A small network was shown many inputs. Here are its activations along a few directions, one row for each input.
Each table varies a few parts of the input and shows all the possible inputs, shuffled.
A made-up example of a description, with smaller parts first: one of 2 separate values, together with either a single point or one of 11 places along a line or (one of 6 places along a line, together with one of 8 places around a ring).
Shared parts are said once, and a part with two or three values counts as separate values.
In the rows, 128 means zero.

Other details of the inputs vary at random and push rows far along three fixed directions, the same in every table; ignore that.

Table:
r1: [145 142 158 120 106 152 114 182 116 119 123]
r2: [141 116  85 179 128 128 122 139 111 136  80]
r3: [146 148 141 115 122 133 119 189 112 116 119]
r4: [114  91 150  77 150  91 115  79 174 169 153]
r5: [ 89 137 153  97 157 139 131 100 162 141 169]
r6: [176  93 157  76  92  60  98 155 185 162 152]
r7: [142 120  85 171 100 115 136 115 111 102  94]
r8: [166  86 173  78  99  54 102 161 178 160 142]
r9: [113 127  83 181 130 127 124 126 120 112  91]
r10: [148 125 120 133 112 132 129 162  96 111  96]
r11: [156 117  84 170 110 127 141 119  97 122  90]
r12: [123 121  85 171 118 122 143 112 100  94  97]
r13: [147 148 151 123 115 139 124 189 122 122 125]
r14: [112  68 137 117 142  93 125  36 163 174 144]
r15: [128 175 143 112 130 174 125 171 117 112 162]
r16: [100 180 150  67 139 143 127 199 112  73 169]
r17: [182  43 111 118 106  58 120  97 134 176  93]
r18: [140 128  96 179 102 119 127 116 121 111  89]
r19: [104 162 138 147 143 194 136 127 113 118 135]
r20: [136 155 126  92 103 132 113 180 120  85 135]
r21: [108 188 152  86 140 148 125 201 134  86 183]
r22: [147 114 123 191 108 137 137 123 107 132  87]
r23: [154 120 112 184  97 151 127 113 112 134  88]
r24: [ 55 194 117 129 206 202 170  81 113 124 190]
r25: [118 174 141 108 151 149 135 184 106 107 148]
r26: [ 47 155 129 117 186 175 151  37 137 132 189]
r27: [136 121  97 172 125 150 143 113  98 119  84]
r28: [ 28 183 141 129 193 197 160  76 113 100 182]
r29: [148  94 104 182 128 111 145  90 126 158  99]
r30: [155 137 123 149 117 137 123 164 119 124 101]
r31: [128  79 122 104 157  98 129  40 151 195 133]
r32: [152 115 184  31 131 109  97 172 158 160 185]
r33: [147  94  95 172 134 104 140  90 116 152  93]
r34: [133 149 151 125 104 126 119 185 135 102 129]
r35: [137 138 125 151 110 107 127 164 120 101 108]
r36: [154  98 146  93 125 103 117 110 160 180 142]
r37: [183  85 172  74 104  83  98 162 177 182 136]
r38: [153 117  89 165 107 135 135 116  97 121  82]
r39: [135 136 127 147 107 116 121 161 120 100 103]
r40: [ 81 141  96 161 167 139 153  73 115 112 134]
r41: [ 99 181 175  80 125 168 112 192 127  85 170]
r42: [122 126 121 190 103 153 128 106 126 112  95]
r43: [121 123  98 173 114 138 137 109 111  99  89]
r44: [152 136 133 159 115 126 136 169 118 127 110]
r45: [145  81 141  79 136  85 126 115 132 164 130]
r46: [131 140 136 103 105 123 117 181 114  86 120]
r47: [134  96 135  74 159  92 124  82 157 187 162]
r48: [ 68 128 146  74 180 133 138  43 168 163 193]
r49: [141 152 145 119  89 144 105 171 135 101 134]
r50: [ 80 123  95 154 172 127 154  27 134 143 142]
Each input here is: one of 2 separate values, together with either a single point or (one of 4 places along a line, together with one of 6 places around a ring).
- Changing only the choice among 2 separate values turns r30 into r4. The same change can be made to r24. Which row results? => r6
- Changing only the choice among 2 separate values turns r27 into r43. The same change can be made to r25. Which row results? => r35
- Which other rows does r3 become when the place on the line of 4 takes its other values? List them by row number. => r1, r10, r13
- Start at r5 and move only the place on the ring of 6, one step at a time. The first step leads to r34. Which rows follow, in order? => r8, r21, r6, r48
- Which other rows does r29 become when the place on the line of 4 takes its other values? List them by row number. => r17, r32, r33
- Which other rows does r42 become when the choice among 2 separate values takes its other values? List them by row number. => r19
